Each row below holds a small network's activations on one input, seen along a few directions.
Each table varies a few parts of the input and shows all the possible inputs, shuffled.
Descriptions start from the smaller parts, as in this example, which fits no table here: one of 3 separate values, together with either a single point or one of 9 places around a ring or (one of 4 places along a line, together with one of 5 places around a ring).
Shared parts are said once, and a part with two or three values counts as separate values.

Other details of the inputs vary at random and push rows far along two fixed directions, the same in every table; ignore that.

A family of inputs:
R1: [3 4 -7 1 -4 -1 -1 -2 6 -7 -9]
R2: [30 21 15 -15 -38 5 22 -15 21 2 31]
R3: [10 -14 2 5 3 -6 -12 2 6 -11 4]
R4: [19 -26 -16 -10 -13 39 18 -1 6 -3 10]
R5: [6 -3 -3 -3 6 -6 -1 -7 6 -3 6]
R6: [40 6 19 -11 -32 4 7 -8 18 -11 45]
R7: [-14 7 14 -4 -9 4 4 4 -4 19 1]
R8: [-19 29 19 -1 -12 -33 -15 -4 -3 2 5]
R9: [-8 -23 -30 7 30 15 -2 15 -11 -12 -16]
R10: [10 12 21 4 6 -42 -22 -10 10 -7 14]
R11: [-39 21 -3 21 37 -47 -32 -1 -17 -11 -33]
R12: [-9 30 18 4 -9 -32 -16 -20 2 -3 -1]
R13: [-16 5 7 -2 -12 -2 3 2 -2 19 3]
R14: [9 -10 -1 -7 -16 47 32 0 -5 15 7]
R15: [0 -16 -4 -11 -34 40 21 7 -4 18 8]
R16: [-8 -28 -23 4 37 18 0 14 -12 -1 -24]
R17: [6 9 2 -3 3 0 6 0 5 0 -5]
R18: [12 13 24 1 12 -39 -24 -6 8 -7 9]
R19: [-24 -20 -23 13 23 21 8 10 -19 11 -28]
R20: [-10 -16 -31 9 22 17 6 20 -11 -10 -26]
Each input here is: one of 4 places along a line, together with one of 5 places along a line.
The inputs of R11 and R12 match in every part but the place on the line of 4. If R8 is changed in the same way as R11 into R12, which row does it become?
> R15
Change only the place on the line of 4 in R10. List by row number the other rows that result.
> R3, R6, R18
A walk changes only the place on the line of 5. It starts at R7 and steps to R14. List the rest of the walk in order.
> R17, R16, R18
Change only the place on the line of 4 in R16. List by row number the other rows that result.
> R4, R5, R9

A family of inputs:
R21: [10 -9 -6 -5 -1 18 13 8 1 3 4]
R22: [-8 -12 -15 6 17 13 2 7 -11 -2 -13]
R23: [0 5 9 2 8 -16 -11 -3 4 1 -2]
R24: [0 11 7 1 -2 -21 -11 0 4 -7 6]
R25: [9 -5 -7 -3 -3 21 15 3 0 1 0]
R26: [-7 -22 -9 6 18 8 -4 9 -9 3 -11]
R27: [-9 -15 -17 5 15 11 1 3 -7 0 -13]
R28: [-2 7 3 2 2 -18 -10 2 2 -7 2]
R29: [1 10 10 0 3 -18 -8 -4 2 -4 9]
R30: [8 -10 -9 -4 -4 20 14 0 3 3 -1]
R31: [0 10 2 1 4 -14 -5 -8 6 -2 -4]
R32: [1 15 6 1 -5 -15 -7 -5 3 -9 3]
R33: [-9 -15 -19 5 10 9 -2 6 -5 -3 -16]
R34: [4 14 17 -16 -48 26 28 -8 3 23 23]
R35: [10 -15 -2 -4 -2 20 10 5 1 7 2]
R36: [-2 7 6 1 7 -17 -9 -2 0 -4 5]
R37: [3 13 9 -1 4 -18 -6 -2 6 -3 3]
R38: [8 -18 -5 -1 -8 18 5 7 0 2 5]
R39: [4 14 17 -16 -48 26 28 -8 2 23 23]
R40: [-9 -15 -19 5 10 9 -1 6 -5 -3 -16]
R41: [0 11 6 0 -1 -14 -7 -12 4 -3 5]
R42: [0 5 11 2 -3 -20 -15 -3 5 -3 4]
R43: [1 13 4 2 5 -12 -3 -4 2 -4 -4]
R44: [-1 11 5 2 4 -11 -5 -6 -2 -5 2]
R45: [-8 -21 -9 6 19 8 -4 9 -9 2 -11]
R46: [-2 12 3 2 -1 -14 -8 -3 1 -9 -1]
What do these inputs look like to the network?
> one of 2 separate values, together with either a single point or (one of 3 separate values, together with one of 4 places along a line)
The inputs of R31 and R30 match in every part but the choice among 2 separate values. If R29 is changed in the same way as R31 into R30, which row does it become?
> R36
Change only the choice among 2 separate values in R32. List by row number the other rows that result.
> R46
